These are the activations of a small neural network, seen along a few directions. Each row is one input.
In each table, some parts of the input vary, and every possible input appears once, in random order.
A made-up example of a description, with smaller parts first: values(2) and (point or ring(11) or (line(4) and ring(8))).
Shared parts are said once, and a part with two or three values counts as separate values.

Other details of the inputs vary at random and push rows far along two fixed directions, the same in every table; ignore that.

A family of inputs:
r1: [ 1.84 -0.84  0.90 -2.23 -6.49 -2.75 -1.58  2.86  3.94 -0.28 -3.68]
r2: [-4.85  1.19 -3.22 -0.78  0.65  0.84 -2.41  0.02  0.32  1.24 -0.16]
r3: [ 4.66  0.07  2.02 -1.40 -1.73 -3.05  1.53 -0.88 -0.44 -0.75  1.20]
r4: [ 3.48 -0.18  1.43  0.71 -0.52 -1.87  2.04 -1.87 -2.94 -0.01  1.59]
r5: [-4.24  3.30 -0.90 -1.51  1.77  2.38 -0.67  2.00  1.77  2.24 -0.58]
r6: [ 3.19  1.57 -0.74 -4.05 -4.13  0.64 -1.79  2.51  3.32 -0.73 -2.29]
r7: [-8.35  3.29 -1.94  1.42  4.95  7.47  0.67 -0.77 -1.31  3.53  0.97]
r8: [ 4.20 -5.82  5.05  4.00  1.42 -3.59  5.45 -3.96 -5.49 -3.85  2.57]
r9: [-4.14  1.90 -2.40  1.96  3.83  3.23  0.40  0.47 -0.29  1.48  0.92]
r10: [ 1.56 -3.80  3.78  3.02  3.83 -1.75  3.45 -1.96 -3.06 -1.35  2.71]
r11: [ 1.19  3.28 -0.20 -4.63 -3.96  1.63 -2.56  2.72  4.05  0.40 -2.83]
r12: [ 5.32  1.02  0.63 -3.46 -6.16 -3.11 -1.04  2.68  2.30 -2.50 -4.05]
r13: [-0.77  2.42 -4.23 -3.03 -2.28  2.44 -3.81  1.93  4.16  0.52 -3.56]
r14: [-4.29  0.78 -3.32  0.93  1.80  1.85 -0.32  0.58  0.14  1.72  0.67]
r15: [ 6.06 -3.10  1.53 -3.56 -5.37 -4.85 -3.66  1.70  0.89 -2.16 -3.48]
r16: [-4.18  0.10  1.43  2.60  3.54  1.29  1.96 -1.99 -0.52  2.37  3.07]
r17: [-4.07  1.46 -2.77  3.01  4.40  2.70  0.07 -0.87 -1.95  0.97  1.42]
r18: [ 4.75 -1.47  0.62  1.64 -0.51 -2.20  1.73 -1.45 -2.34 -1.65  2.45]
r19: [-2.97  0.43 -0.88  0.85  2.63  0.99  2.04  0.03 -0.40  1.25  2.43]
r20: [-0.98 -0.02 -1.65  2.29  4.78  2.16  0.71 -6.34 -4.71 -1.60  2.96]
r21: [-3.81  0.58 -1.91 -0.48 -0.80  1.88 -2.39  3.48  4.17  2.78 -1.25]
r22: [-2.63 -1.31  0.01 -0.29  0.33  0.77 -1.60  3.43  2.75  1.54 -2.39]
r23: [ 5.11 -4.29  2.48  1.82  0.11 -3.35  1.29 -1.57 -3.19 -2.74  1.59]
r24: [-0.07 -2.02  2.40  1.13  1.47 -0.44  1.63 -0.73 -1.39  0.92 -0.33]
r25: [-2.08  2.57 -2.97 -1.47  0.12  0.35 -3.66  0.25  1.14 -0.17 -1.94]
r26: [ 3.12 -0.84  0.01 -2.45 -4.29 -3.59 -3.91  0.55  1.32 -1.40 -1.35]
r27: [ 2.49 -3.40  1.78  5.21  3.25 -1.88  3.10 -4.68 -5.78 -2.55  5.83]
r28: [ 6.45  0.90  2.02 -1.08 -1.98 -2.49  0.08 -0.35 -2.02 -1.50 -0.66]
r29: [ 8.28 -2.71  4.04  0.66 -2.85 -5.27  1.76 -1.84 -1.29 -2.92  2.46]
r30: [ 3.39 -1.27  2.92 -2.76 -2.61 -2.88 -0.81  2.28  3.11 -0.01 -3.15]
r31: [-2.83  1.43 -0.46  1.15  3.69  1.73  1.49  0.00 -0.97  0.43  1.99]
r32: [-1.91  0.72 -1.89  2.27  3.26  4.27  1.17 -2.11 -1.10 -0.16  2.19]
r33: [-3.74  0.41  0.79  1.77  1.99  1.43  0.54 -0.94 -0.26  2.87  1.08]
r34: [-3.62  3.12 -2.80 -4.13 -4.36  3.50 -2.65  4.01  5.74  0.55 -5.71]
r35: [-5.57  0.52 -1.54  0.87  0.25  1.52  1.75  0.84  0.33  1.51 -0.68]
Each input here is: line(5) and (point or line(6)).
Q: Changing only the line(5) part turns r27 into r13. The same change can be made to r21. Which row results?
A: r32
Q: Which other rows does r22 become when the line(6) part takes its other values? List them by row number.
A: r10, r15, r23, r24, r30
Q: A walk changes only the line(6) part. It starts at r25 and steps to r17. List the rest of the walk in order.
A: r9, r31, r5, r28
Q: Which other rows agree with r19 in the line(5) part? List them by row number.
A: r2, r3, r4, r14, r18, r35
